Here are a small network's activations along a few directions, averaged over the inputs that share one value of a field.
Related values have similar rows: they may be neighbours, one step apart, or belong to one group.
(in the rows, 500 means zero)
Random noise pushes rows far along 2 fixed directions. That doesn't count. These rows show it; they differ only by the noise:
[359 494 686 458 668 521 441 335 470 525 712 523 455 519 497 670 571]
[386 552 699 563 327 455 461 339  72 654 512 275 623 585 235 576 736]
[432 474 589 534 547 518 482 435 439 549 527 450 537 559 451 558 534]
[545 431 431 636 420 525 546 595 469 562 268 382 635 609 429 396 442]


Values of Nitem:
c2: [505 457 505 513 395 535 509 511 490 457 416 429 593 627 451 403 431]
c7: [492 578 535 480 389 526 403 463 306 605 472 502 504 435 343 447 596]
c15: [521 437 443 603 408 501 520 586 433 551 313 353 611 601 395 409 482]
c6: [596 553 424 544 503 399 527 579 516 500 412 448 478 508 450 513 489]
c14: [525 421 487 541 399 549 555 542 458 365 411 479 578 568 514 412 513]
c4: [575 508 421 492 463 584 565 607 667 355 500 593 428 501 646 440 420]
c5: [545 515 472 388 456 394 453 432 446 603 495 460 448 412 481 496 555]
c12: [459 507 440 429 574 447 428 458 479 569 652 543 441 347 542 593 546]
c10: [562 545 450 512 488 567 548 521 578 455 487 557 436 554 503 436 436]
c13: [536 488 466 409 374 543 536 517 431 450 519 614 483 453 496 460 496]
c8: [475 469 530 446 640 426 497 483 662 487 549 493 509 503 635 598 490]
c1: [603 547 494 437 374 531 462 512 489 518 453 597 502 504 482 377 455]
c3: [539 576 457 627 319 404 552 547 282 592 414 303 563 434 385 531 627]
c9: [393 586 588 487 649 506 461 435 609 459 675 659 332 464 560 584 487]
c11: [516 441 374 586 553 468 598 641 595 445 348 442 623 430 596 423 429]
The values of Nitem form a 3 by 5 grid.
Which values are neighbours of c6? Give them in the order they are listed.
Answer: c5, c8, c3, c9
Which values are neighbours of c2? Give them in the order they are listed.
Answer: c15, c14, c10
Which values are neighbours of c13? Give them in the order they are listed.
Answer: c4, c1
A value of Nitem combines one of 5 hidden first parts with one of 3 second parts; all combinations occur once.
c15 and c9 share the first part; c15 and c11 share the second. Which value has the first part of c11 and the second part of c9?
Answer: c3
c4 and c13 share the first part; c4 and c6 share the second. Which value has the first part of c6 and the second part of c13?
Answer: c5

Values of Lafim:
g4: [476 488 580 458 607 588 490 466 679 392 590 629 428 591 587 513 426]
g1: [491 630 535 460 357 405 486 453 253 581 572 472 445 370 407 555 669]
g3: [533 464 406 533 657 430 481 553 643 585 444 466 487 438 548 516 425]
g6: [458 415 532 540 558 557 547 539 593 418 460 485 552 586 571 494 464]
g7: [436 473 560 569 582 501 498 482 491 509 488 423 556 540 472 536 515]
g9: [485 499 559 420 459 583 469 411 438 451 595 560 490 544 464 490 520]
g5: [502 406 410 536 714 463 528 568 735 483 480 491 504 453 650 548 388]
g8: [582 531 407 453 390 483 500 561 477 522 421 554 495 446 485 410 482]
g2: [388 588 674 319 636 543 413 286 533 424 924 728 276 412 588 706 557]
The values of Lafim form a line.
Which values are neighbours of g5? Give them in the order they are listed.
Answer: g3, g7
Which values are neighbours of g1? Give them in the order they are listed.
Answer: g8

Values of Kob:
s3: [556 437 482 453 203 584 586 603 284 296 471 534 598 484 480 407 557]
s5: [528 662 502 615 501 463 558 497 498 434 582 449 355 551 479 573 462]
s15: [505 621 583 713 312 533 631 502 403 447 342 396 621 699 505 416 549]
s12: [671 580 290 532  85 381 546 648 250 633 239 439 509 347 449 271 540]
s14: [505 346 464 590 497 366 638 706 626 544 245 291 514 455 615 558 570]
s1: [716 447 320 277 607 539 445 550 784 450 475 792 374 468 603 369 341]
s4: [366 416 723 555 644 561 497 365 396 526 512 383 608 610 366 528 528]
s9: [426 376 552 330 869 428 332 430 852 531 553 636 536 446 683 571 337]
s10: [444 682 515 504 785 460 426 397 608 609 765 701 296 269 512 687 440]
s13: [517 382 301 560 593 399 505 558 553 714 424 306 602 367 567 514 456]
s6: [589 494 496 464 734 611 311 541 733 515 572 668 374 536 502 508 425]
s8: [499 607 517 404 365 451 609 496 388 407 687 502 425 387 582 561 620]
s11: [428 482 550 540 542 648 392 466 525 480 621 581 466 670 376 499 408]
s2: [289 352 629 531 748 433 593 436 570 326 592 444 542 535 615 675 617]
s7: [524 491 412 372 399 747 460 444 642 413 477 681 523 625 532 351 323]
A value of Kob combines one of 5 hidden first parts with one of 3 second parts; all combinations occur once.
s15 and s2 share the first part; s15 and s11 share the second. Which value has the first part of s11 and the second part of s2?
Answer: s4
s6 and s1 share the first part; s6 and s5 share the second. Which value has the first part of s5 and the second part of s1?
Answer: s8
